Each row below holds a small network's activations on one input, seen along a few directions.
Each table varies a few parts of the input and shows all the possible inputs, shuffled.
A made-up example of a description, with smaller parts first: line(6) and (point or ring(11) or (values(3) and ring(5))).
Shared parts are said once, and a part with two or three values counts as separate values.
(in the rows, 128 means zero)

Other details of the inputs vary at random and push rows far along two fixed directions, the same in every table; ignore that.
To show where, the next rows are all for the same input, with only those details redrawn:
[146 128 163 147 129 125 144 138 133  96 125 151 154 141]
[ 77 142 148  70  91 122 163 167 112 143 199 127 102 145]
[142 132 149 149 142 104 120 135 145 108  99 146 153 149]
[ 73 152 123  78 115  83 121 162 133 160 153 120 101 160]
[ 74 149 124  78 117  84 120 161 134 159 150 122 102 162]
[125 142 126 139 155  70  89 137 158 130  77 137 141 164]
[ 71 148 133  70 102 101 141 166 122 155 179 122  99 154]
[114 146 118 129 154  61  84 141 158 142  78 132 133 165]

A family of inputs:
r1: [136  99 150 148 140 118 117 108 138 108 138 122 154 139]
r2: [145 109 131 145 157 109 106 118 158  94 121 129 154 144]
r3: [135 124 112 148 159  68  80 110 152 115  91 145 137 149]
r4: [151 146  71 139 152 121 106 102 137 166  54 114 119 127]
r5: [140 123 136 144 150  98 107 113 142 100 121 147 143 138]
r6: [142 107 140 141 143 120 119 119 150  94 140 130 144 140]
r7: [179 109 155 182 102 236 192 123 106  90 130 148 148  74]
r8: [187 119 160 172 112 207 169 110  89 105 129 141 153  58]
r9: [135 112 105 150 156  82  77 112 161 110  94 129 136 160]
r10: [134 156  85 137 173  87  53 115 144 188  31  99 118 102]
r11: [170 120 161 166 111 223 179 123 116  93 120 133 148  74]
r12: [172 118 161 164 120 220 183 127 122  90 122 130 158  68]
r13: [128 141 137 143 140  96 109 135 141 117  99 143 142 158]
r14: [118 116  88 141 158  71  68 119 158 131 100 128 117 173]
r15: [ 80 145 139  72 103 113 151 167 120 144 183 126 111 148]
r16: [143 112 129 150 149 109 102 114 154  96 121 131 144 149]
r17: [142 101 125 151 138 122 115 117 137  92 136 139 136 150]
r18: [191 130 129 154 143 171 155  98 131 116  80 122 154  90]
r19: [122 136 117 145 137  88 103 139 137 132  97 150 129 169]
r20: [124 137  91 145 138 141 103 130 138 153  62 113 110 113]
r21: [ 79 131 137  64 107 114 152 149 116 136 217 124 102 129]
r22: [132 158  81 139 171  89  50 112 139 186  30 101 116 105]
r23: [ 73 116 139  77  94 131 143 136 107 145 219 104 103 143]
r24: [ 84 127 118  85 109 102 131 141 113 138 192 136  93 145]
r25: [134 133 119 160 150  78  92 132 142 119  72 150 139 168]
r26: [ 72 117 100  97 115  92  98 129 123 169 170 106  95 166]
r27: [178 112 162 176 100 233 192 122 109  84 126 142 152  68]
r28: [ 82 141 155  74  87 133 173 167 109 135 209 131 107 142]
r29: [152 110 137 159 135 119 130 114 126  92 142 162 141 135]
r30: [ 75 137 125  65 113  95 132 146 125 147 199 122  94 137]
r31: [190 123 118 162 134 175 155  95 117 115  81 132 145 100]
r32: [ 78 109 122  92 100 120 130 132 107 148 198 111 101 152]
r33: [112 115  93 147 165  50  45 101 159 147  70 110 132 172]
r34: [187 115 150 178 122 197 155 108  89 110 112 145 149  67]
r35: [110 138 126  93  79 195 175 144  69 168 199 120  91  75]
r36: [ 78 140 138  77  82 124 160 164 104 141 195 135  98 151]
r37: [197 125 146 154 132 198 184 100 119  99 109 127 166  79]
r38: [141 149  72 122 150 110  98 104 142 170  48 103 114 124]
r39: [ 79 114 134  81 114 116 130 135 123 148 196 101 115 143]
r40: [172 119 156 166 122 210 169 124 127  98 104 131 152  74]
r41: [109 151 109  66  95 172 175 128 102 170 169  98  93 104]
r42: [187 123 160 167 134 192 156 112 105 110 113 131 164  58]
The inputs of r30 and r3 match in every part but one. If r18 is changed in the same way as r30 into r3, which row does it become? -> r38
What is each input in this table made of? -> line(6) and (values(3) or line(4))
Start at r26 and move only the line(4) part, one step at a time. The first step leads to r14. Which rows follow, in order? -> r29, r19

A family of inputs:
r43: [ 96 161 115  79 128 112 130 144 134 157 137 111  98 117]
r44: [ 75 115 129 109 137  63 106 142 121 146 154 138 103 163]
r45: [ 85 133 136  88 134  81 114 159 145 141 169 115 117 170]
r46: [ 90 130 129  87 101 101 128 147 133 120 178 132 103 177]
r47: [108 140 112  88 102 124 130 128 100 164 172 115 113 120]
r48: [191  96 111 205 172 136  87  84 161  89  45 132 162 133]
r49: [105 136 105  85 106 133 156 120 113 153 161 117 103 134]
r50: [192 137 116 192 181 122  93 105 152  93  19 151 157 136]
r51: [ 88 129  86 115 127 108  85 118 125 165 146  99  96 126]
r52: [158 110 189 146  62 243 243 149  85  74 195 157 149  95]
r53: [196 110 160 173 158 147 151  97 135  96  94 135 176 103]
r54: [110 146 100 102 136  92  91 146 120 170 109 125  96 125]
r55: [157 113 211 139  77 239 239 155  94  82 201 147 159  77]
r56: [178 135 137 218 162 124  91 103 143 104  25 158 179 117]
r57: [ 91 129  85  93 137  94  77 123 158 166 116  90 109 125]
The inputs of r47 and r49 match in every part but one. If r44 is changed in the same way as r47 into r49, which row does it become? -> r46
What is each input in this table made of? -> values(3) and (point or line(4))
Change only the values(3) part in r55. List by row number the other rows that result. -> r52, r56

A family of inputs:
r58: [ 61 105  93  98 147  52  54 126 161 149 155  95  99 186]
r59: [ 84 150  88  72 135  88  94 132 123 182 140 104  89 119]
r60: [179 117 117 194 162 115  93  98 129 104  63 158 155 119]
r61: [ 69 155  96  83 119  71  83 153 112 201 133 112  84 153]
r62: [106 130 148 109  94 144 158 146  86 143 179 136 116 124]
r63: [ 87 130 103  90 124 123 109 133 140 164 132  85  99 122]
r64: [122 144  93 112 157  83  73 119 135 163 103 115 111 116]
r65: [113 115 131 138 105 161 138 131 115 132 151 126 116 117]
r66: [169 124 134 172 138 132 128 108 130 108  79 145 156 146]
r67: [126 134 182 112 102 172 186 159 108 101 182 145 141  97]
r68: [144 145 143 148 154 106 114 134 157 116  76 139 152 124]
r69: [126 105 132 127  92 196 179 134 111 115 179 123 119 121]
r70: [188 120 118 171 170 118 104  87 150 102  58 134 161 111]
r71: [127 131 150 115  92 174 197 159 117 103 173 150 125 136]
r72: [126 101 148 134  85 197 177 132 102 108 179 127 121 108]
r73: [136 134  97 104 140 126 133 112 138 139 127 114 119 123]
r74: [161 133 137 172 139 132 131 131 148  91  72 156 152 148]
r75: [173 130 143 156 150 132 131 103 141 108  82 128 166 129]
r76: [172 124  82 171 167 103  95  96 151 120  52 139 139 145]
r77: [156 117 121 160 152 147 111 103 154 111  80 108 149 118]
r78: [173 117 142 180 139 127 127 109 127 104  75 147 161 136]
r79: [187 127 157 169 151 152 157 125 157  75  84 149 176 123]
r80: [115 117 149 115 106 176 157 129 116 129 176 110 122  94]
r81: [150  90 126 158 166  76  87  90 152  82 135 143 149 164]
r82: [147 144 146 149 156 105 102 141 149 117  82 141 151 118]
r83: [105 158 115  96 138 101 118 148 157 143 101 115 116 146]
r84: [118 100 186 121 102 134 175 146 127  60 228 156 150 155]
r85: [126 118 125 109  92 163 171 126  97 122 181 137 107 115]
r86: [ 56 166  96  79 118  72  98 169 139 184 120 123  80 161]
r87: [108 132 147 109  91 144 164 140  93 144 178 135 114 128]
r88: [ 63 145  89  76 134  91  70 146 135 198 135  81  82 123]
r89: [115 112 142 133  97 172 142 141  98 129 179 127 113 105]
r90: [107 130  91 107 143 123 106 125 154 158 109  88 113 133]
r91: [115  96 160 118 118 103 136 118 125  95 202 139 148 169]
r92: [161 126  96 160 147 119 109 100 137 116  79 137 132 139]
r93: [ 93 126 100 131 130 113  85 136 126 160 112 113 104 131]
r94: [125 133 166 101 104 153 162 140  93 136 189 126 131 100]
r95: [131 130 149 107 114 142 158 126 115 132 149 118 136 117]
r96: [ 71 151  69  80 123  78  90 133 122 193 134 114  70 145]
r97: [103 153 120  97 136  96 115 150 154 145 101 117 118 138]
r98: [126 135 161 132 102 150 155 162 108 112 158 159 126 120]
r99: [156 135 139 154 157 104 108 108 140 130  76 128 160 123]
r100: [159 129 143 172 137 127 130 134 144  92  73 158 153 139]
r101: [ 90 152  76  64 132  97 107 124 136 176 136  94  83 136]
r102: [ 82 133 109  95 130 119  98 139 129 169 139  92 101 113]
r103: [152 113 112 177 141 146 109 108 144 110  78 125 139 136]
r104: [127 134 112 122 123 120 137 129 124 145 119 126 123 154]
r105: [183 124 139 162 157 132 136 103 145 107  79 130 172 129]
r106: [130 125 182 132  86 183 195 162  94  91 188 166 135 109]
r107: [181 122 132 169 159 130 119  91 138 104  88 141 160 100]
r108: [124 130 165 107 109 151 165 136  96 132 176 126 136 103]
r109: [150 111 156 135  91 188 179 127  77 103 204 157 124  91]
The inputs of r88 and r64 match in every part but one. If r103 is changed in the same way as r88 into r64, which row does it become? -> r92
The inputs of r106 and r60 match in every part but one. If r97 is changed in the same way as r106 into r60, which row does it become? -> r70
What is each input in this table made of? -> line(4) and (point or (values(2) and line(6)))
Change only the values(2) part in r82. List by row number the other rows that result. -> r98
